Each row below holds a small network's activations on one input, seen along a few directions.
Each table varies a few parts of the input and shows all the possible inputs, shuffled.
Descriptions start from the smaller parts, as in this example, which fits no table here: one of 4 places along a line, together with either a single point or one of 9 places around a ring or (one of 3 separate values, together with one of 5 places around a ring).
Shared parts are said once, and a part with two or three values counts as separate values.

Other details of the inputs vary at random and push rows far along two fixed directions, the same in every table; ignore that.

Table:
R1: 17	4	-1	-13	4	33	-7	-19	5	-1	5
R2: -5	-4	-4	24	3	-25	-14	14	-16	3	-1
R3: 3	4	-1	-9	4	15	4	0	5	1	3
R4: -1	-3	6	-2	-8	-6	10	2	5	-5	-7
R5: -10	-6	24	-2	-13	-10	44	11	19	8	-39
R6: -5	-5	-6	23	0	-27	-12	11	-13	2	1
R7: -15	1	16	-5	-12	-13	46	7	21	13	-35
R8: -5	-6	21	-5	-9	-1	41	9	16	5	-34
R9: 3	5	-7	-11	-1	8	-5	-3	6	-3	12
R10: 0	0	6	4	-6	1	4	-6	3	9	-19
R11: 0	-4	-7	20	7	-15	-17	11	-18	1	5
R12: -2	4	-1	-3	2	5	0	2	3	2	3
R13: -4	2	-7	4	1	-2	-9	2	-3	0	10
R14: 7	4	5	-13	7	20	4	-6	3	-9	7
R15: -13	-3	-3	21	1	-26	-11	7	-18	-4	0
R16: -11	-6	-4	13	-5	-25	0	12	-1	5	-10
R17: 0	7	-5	-1	7	6	-9	-3	-6	-3	13
R18: 7	1	-8	-4	5	11	-15	-4	2	-5	21
R19: 8	5	8	-19	4	22	8	-8	10	-9	6
R20: 1	7	-7	0	9	8	-8	-2	-8	-2	12
R21: 2	-2	-3	1	5	5	-1	5	2	1	2
R22: 10	-10	6	-32	-2	24	6	-18	3	9	6
R23: -6	-3	-9	18	6	-16	-20	10	-13	2	6
R24: -10	3	-3	3	-4	-16	8	4	-1	3	-7
R25: 6	0	2	-4	0	9	-4	-5	0	-10	12
R26: 14	2	-1	-15	-1	12	1	-5	12	-6	11
R27: 7	2	-7	4	0	7	-21	-15	-7	0	8
R28: -8	-4	-10	24	-7	-26	-22	-1	-18	6	-9
R29: 11	6	0	-22	2	21	-1	-13	8	-14	17
Description of these inputs: either a single point or (one of 4 places along a line, together with either a single point or one of 6 places around a ring).
- Change only the place on the line of 4 in R10. List by row number the other rows that result. => R1, R27, R28
- Start at R16 and move only the place on the ring of 6, one step at a time. The first step leads to R9. Which rows follow, in order? => R24, R29, R4, R26
- Change only the place on the line of 4 in R15. List by row number the other rows that result. => R14, R19, R29

Table:
R30: 7	3	7	-10	-4	15	26	6	27	5	-16
R31: 1	-1	-4	-20	1	9	-1	-4	7	0	17
R32: 12	-5	0	-20	0	30	-10	-27	-2	12	2
R33: -7	3	-19	13	8	-14	-26	7	-17	6	21
R34: 1	8	-28	12	10	-11	-56	-7	-30	-18	44
R35: -3	-6	-1	5	10	0	-16	4	-19	-8	17
R36: -12	-9	5	9	-13	-32	17	15	10	8	-23
R37: 26	13	-1	-33	-3	35	13	-9	31	-2	13
R38: -8	-5	2	12	-10	-7	-8	-17	-11	13	-22
R39: -10	10	-4	8	-6	-15	6	5	4	5	-7
R40: -15	-4	12	13	4	-18	27	18	-1	12	-30
R41: -17	-2	2	11	-2	-19	26	20	4	16	-30
R42: 18	-7	0	-7	-5	20	-16	-23	0	8	-3
R43: -15	3	12	19	0	-19	22	12	0	4	-30
R44: 5	-7	-11	15	4	-14	-32	2	-22	-13	27
R45: -1	10	-8	2	6	15	-8	-4	5	-6	10
R46: 5	0	-8	25	14	-7	-30	8	-19	-7	15
R47: 15	-1	9	-40	1	35	19	-15	19	-8	18
R48: -7	1	7	9	0	-9	1	4	-10	-10	-3
R49: 14	8	13	-38	-6	33	26	-18	24	-15	9
R50: -7	-10	15	14	-7	-24	20	20	-1	1	-27
- Describe the family of inputs behind these rows. => one of 3 separate values, together with either a single point or one of 6 places around a ring
- Change only the choice among 3 separate values in R43. List by row number the other rows that result. => R40, R46

Table:
R51: -27	-3	-12	32	-15	-53	-7	21	-5	0	-13
R52: -12	6	-1	16	12	0	2	13	-2	1	-9
R53: -1	-8	30	-32	-7	17	59	7	28	1	-29
R54: -3	-7	-6	21	14	-16	-17	23	-19	3	2
R55: -7	7	-17	-11	2	-7	-16	-3	-5	-9	24
R56: -25	1	4	6	-18	-40	50	26	26	25	-47
R57: 30	0	10	-36	-11	54	0	-43	25	2	-5
R58: 19	6	-18	-3	14	15	-27	-3	-8	-5	46
R59: 21	1	-17	-2	7	25	-42	-28	-19	14	15
R60: -10	9	4	36	8	-24	-19	9	-19	-11	-1
R61: 19	-4	11	-15	0	24	17	-1	19	-15	1
R62: -6	-11	20	-14	-19	-1	34	-21	8	26	-49
R63: -14	7	-3	19	12	-11	-13	7	-27	-10	7
R64: -9	-7	-10	13	4	-24	-19	8	-26	-5	23
R65: 26	4	4	-31	-1	40	-2	-15	25	-19	34
- The inputs of R58 and R64 match in every part but one. If R59 is changed in the same way as R58 into R64, which row does it become? => R62
- Describe the family of inputs behind these rows. => one of 3 separate values, together with either a single point or one of 4 places along a line
- Change only the place on the line of 4 in R60. List by row number the other rows that result. => R51, R61, R65
